Each row below holds a small network's activations on one record, seen along a few directions.
Each row is followed by the record's values for the fields U, C, K, S, W, J.
Not every record has every field; a missing one is left out.
Other fields move the rows too, some of them a lot.
In the rows, 500 means zero.
Random noise pushes rows far along 9 fixed directions. That doesn't count. These rows show it; they differ only by the noise:
[588 450 563 318 414 555 448 501 414 450 514 510 607 352 407 417 620 580
 469 616 545 563 329 768 506 253 535]
[671 475 495 493 423 578 512 496 469 570 578 603 551 430 431 393 451 592
 420 502 551 506 459 666 457 390 496]
[475 437 496 487 574 652 386 449 522 386 409 317 371 460 517 482 870 549
 369 472 513 636 396 522 550 507 508]
[470 547 446 601 586 473 469 463 558 542 505 490 333 536 527 463 507 487
 401 330 507 495 585 423 493 669 497]
[160 499 400 538 572 267 448 603 598 451 330 401 443 589 533 464 493 410
 392 458 374 343 495 541 568 769 432]
[388 668 474 278 655 371 277 480 385 370 494 632 389 379 448 463 591 533
 527 317 549 562 448 489 530 353 634]
[358 411 257 592 512 591 389 650 551 416 328 567 541 542 465 382 587 642
 283 504 470 399 383 602 546 574 393]
[564 627 501 442 734 481 489 360 534 638 632 363 473 425 427 345 457 441
 554 409 446 659 593 552 290 380 609]
[555 621 556 469 836 432 463 389 520 574 577 387 387 595 566 507 538 324
 538 274 350 548 604 332 370 527 633]
[435 660 300 406 771 500 324 498 498 490 545 530 489 402 441 301 559 564
 441 447 430 579 506 538 395 444 478]
[507 562 423 420 594 507 489 507 470 484 566 593 506 506 548 555 506 399
 511 640 585 412 531 366 514 628 442]

[525 635 358 674 935 499 386 546 454 559 446 610 568 817 606 518 413 445
 457 223 159 399 580 195 406 589 624]
U=u1, C=c2, K=k1, S=s1, W=w6
[597 484 452 579 613 635 545 409 540 617 468 510 592 627 438 499 367 446
 504 360 407 464 478 472 441 434 669]
U=u1, C=c5, K=k2, S=s2, W=w4
[695 546 369 436 319 621 413 593 435 450 613 744 442 261 468 310 597 759
 313 621 570 501 444 758 639 517 209]
K=k1, S=s2, W=w3, J=j2
[486 539 355 612 433 556 535 492 640 612 617 423 417 419 567 380 522 568
 368 666 554 475 621 554 547 752 215]
U=u2, C=c2, K=k1, S=s1, W=w4
[707 512 652 129 573 630 389 490 314 339 608 513 549 411 626 680 806 375
 530 669 391 505 337 482 599 405 432]
U=u1, C=c4, K=k1, S=s2, W=w4
[559 484 222 698 561 763 587 451 597 648 534 507 476 512 445 387 404 514
 489 617 642 523 644 425 407 627 437]
K=k2, S=s2, W=w4, J=j2
[835 527 697 529 640 591 590 355 457 624 684 457 565 650 621 530 546 439
 495 283 255 600 482 446 414 457 614]
U=u1, C=c5, K=k1, S=s1, W=w1
[430 514 459 564 342 493 540 464 532 492 446 614 359 471 399 477 325 619
 411 212 632 474 484 522 545 566 530]
U=u1, C=c3, K=k2, S=s2, W=w2
[702 479 528 279 486 614 529 581 401 383 605 611 708 496 515 506 552 481
 463 636 371 422 309 682 478 360 356]
U=u2, C=c4, K=k1, S=s2, W=w2
[421 579 380 588 690 362 341 551 480 538 467 616 363 566 524 570 417 499
 550 236 497 476 676 240 421 436 632]
U=u1, C=c4, K=k1, S=s1, W=w6
[416 470 594 621 659 455 406 450 520 508 344 177 487 567 545 437 712 517
 429 341 214 633 452 594 482 455 667]
U=u1, C=c2, K=k1, S=s1, W=w6
[635 464 469 537 357 628 510 544 498 517 594 642 474 448 496 435 536 622
 385 630 563 503 480 497 561 588 357]
K=k2, S=s2, W=w6, J=j1
[639 490 575 586 273 502 703 391 570 694 603 527 448 435 459 487 191 445
 561 477 660 535 581 600 513 580 504]
U=u2, C=c5, K=k2, S=s2, W=w4
[615 478 750 368 471 447 432 463 467 439 521 292 252 557 712 750 874 272
 434 542 414 407 495 433 763 733 410]
K=k1, S=s2, W=w4
[365 434 319 408 440 451 441 623 415 543 360 554 680 423 402 468 408 554
 523 787 549 423 446 688 530 320 547]
K=k1, S=s1, W=w4
[478 457 689 767 539 471 608 422 529 525 477 454 520 624 508 445 462 597
 493 263 393 651 471 426 431 575 637]
U=u1, C=c2, K=k2, S=s1, W=w2, J=j1
[375 493 418 449 647 478 368 599 391 352 376 682 646 627 541 606 526 573
 538 478 463 426 363 327 559 385 636]
U=u1, C=c2, K=k1, S=s1, W=w1
[416 586 544 359 497 188 543 638 514 494 504 512 468 596 627 625 354 226
 496 539 305 145 520 534 594 779 356]
U=u2, C=c4, K=k1, S=s2, W=w2
[260 523 501 262 409 417 360 561 422 235 363 551 515 369 467 559 712 535
 492 599 546 549 298 613 641 389 453]
U=u2, C=c4, K=k2, S=s1, W=w5
[166 346 653 590 437 279 459 588 530 358 134 406 376 756 488 677 560 392
 537 199 481 388 461 360 605 495 733]
K=k2, S=s2, W=w5, J=j2
[562 525 452 455 453 613 409 505 476 401 527 632 465 436 462 404 595 687
 443 416 527 539 368 553 576 440 443]
U=u2, C=c5, K=k2, S=s2, W=w1, J=j2
[289 415 507 534 385 512 605 581 573 415 422 492 650 488 413 422 360 575
 514 602 521 458 421 666 492 557 404]
U=u2, C=c2, K=k1, S=s2, W=w3, J=j1
[612 451 448 526 582 600 497 506 424 547 527 469 689 499 539 534 552 460
 598 797 520 532 509 446 442 382 513]
U=u1, C=c1, K=k1, S=s1, W=w4
[569 554 679 376 151 275 621 606 389 479 691 932 389 509 541 702 147 412
 531 377 629 141 561 477 699 674 354]
U=u2, C=c4, K=k1, S=s2, W=w4, J=j1
[413 497 227 484 674 535 459 589 440 575 407 509 729 525 480 506 459 408
 598 909 552 441 525 377 432 437 533]
K=k2, S=s1, W=w6
[397 664 416 301 739 506 349 435 440 434 546 479 571 350 419 463 590 476
 667 664 647 677 538 332 427 364 547]
U=u1, C=c2, K=k2, S=s2, W=w5
[671 573 589 505 568 457 652 479 453 570 561 769 537 741 647 769 244 285
 616 302 481 272 571 206 557 620 610]
U=u2, C=c5, K=k1, S=s1, W=w3
[587 632 698 377 470 420 554 325 524 550 765 358 330 285 549 397 650 465
 532 633 543 721 608 545 473 695 361]
K=k2, S=s2, W=w2, J=j2
[564 633 528 342 599 431 567 542 511 490 788 696 459 487 522 583 314 393
 653 548 601 392 662 260 376 544 322]
U=u2, C=c4, K=k1, S=s2, W=w2, J=j1
[498 501 527 617 501 494 497 517 506 494 482 657 545 561 377 389 245 671
 512 180 539 530 463 529 376 266 672]
U=u2, C=c2, K=k1, S=s2, W=w2
[651 710 314 578 616 504 476 477 417 602 652 757 539 496 608 408 379 545
 412 472 402 494 567 357 563 747 383]
U=u1, C=c5, K=k2, S=s1, W=w6
[481 491 263 644 351 838 608 525 587 455 487 777 380 502 374 536 287 660
 487 378 913 421 536 285 467 573 467]
U=u2, C=c3, K=k1, S=s2, W=w2, J=j1
[656 472 621 495 449 467 542 497 448 611 461 513 546 526 560 508 482 437
 477 483 396 452 449 634 526 442 562]
K=k2, S=s1, W=w3
[459 394 364 616 303 653 591 606 553 495 458 533 598 476 436 516 501 581
 441 718 622 437 418 575 589 619 364]
U=u1, C=c3, K=k1, S=s1, W=w6, J=j1
[386 356 618 476 201 466 692 509 484 477 438 488 588 493 466 658 387 399
 615 687 765 389 436 582 530 466 510]
U=u2, C=c4, K=k2, S=s1, W=w2

Which values does each new row have?
[453 431 460 505 387 534 500 546 556 515 409 451 437 492 463 483 428 513
 376 376 409 378 467 700 543 522 437]
U=u1, C=c4, K=k1, S=s2, W=w4
[441 537 817 273 411 223 489 435 473 496 611 241 340 350 514 488 664 400
 550 555 408 618 552 647 554 483 499]
K=k1, S=s2, W=w6, J=j1
[324 497 613 476 429 272 513 543 534 500 360 474 387 587 398 575 313 421
 528 226 533 420 533 559 536 397 674]
K=k1, S=s2, W=w5
[732 395 501 594 422 618 584 481 614 770 596 256 551 444 494 321 477 512
 375 682 366 536 571 806 400 527 382]
K=k1, S=s2, W=w4
[760 432 654 631 307 607 674 510 425 561 579 709 596 644 624 634 375 496
 421 577 503 361 433 417 639 637 433]
U=u2, C=c2, K=k2, S=s1, W=w6
[452 422 560 467 337 573 589 402 432 466 317 494 535 555 482 743 493 370
 640 612 695 440 410 468 652 478 739]
U=u1, C=c5, K=k2, S=s1, W=w4
[128 496 280 448 647 529 394 606 650 336 370 355 506 470 473 397 622 513
 425 615 455 488 422 508 426 612 278]
U=u2, C=c4, K=k2, S=s2, W=w2
[504 388 497 503 326 503 482 555 493 528 444 553 532 445 431 433 400 592
 387 440 427 456 416 751 525 428 455]
U=u1, C=c4, K=k2, S=s2, W=w4
[642 474 630 369 418 702 528 351 355 416 430 508 515 485 495 660 603 405
 587 463 603 567 333 536 634 379 736]
U=u1, C=c5, K=k2, S=s2, W=w4
[712 443 687 583 501 423 559 532 485 588 559 509 467 673 659 661 554 393
 450 450 385 382 536 420 538 626 521]
K=k1, S=s1, W=w2
[624 586 627 499 603 395 613 455 504 622 725 484 692 516 517 396 274 449
 590 586 379 532 573 502 323 533 460]
U=u1, C=c2, K=k1, S=s2, W=w2
[454 431 453 605 478 434 541 541 517 590 391 414 687 540 534 450 439 471
 507 690 394 419 452 614 540 535 493]
U=u1, C=c2, K=k2, S=s1, W=w4
[494 556 365 515 357 516 420 498 418 562 538 627 334 369 533 560 539 565
 466 710 788 476 640 382 644 638 407]
K=k1, S=s1, W=w4
[481 506 628 572 574 410 660 361 603 591 533 407 502 592 425 503 201 434
 694 285 567 601 643 441 269 339 760]
U=u2, C=c2, K=k1, S=s2, W=w2
[227 459 285 493 646 485 269 556 480 441 237 261 427 430 495 485 804 535
 474 661 521 593 478 504 581 450 569]
K=k1, S=s1, W=w4
[465 595 285 371 664 485 417 566 453 481 497 679 644 489 384 418 328 547
 611 564 576 500 534 501 341 282 583]
K=k1, S=s2, W=w2
[477 712 253 452 704 605 502 439 529 531 632 503 658 417 461 286 401 466
 491 672 384 593 476 555 423 624 354]
U=u2, C=c5, K=k2, S=s2, W=w6
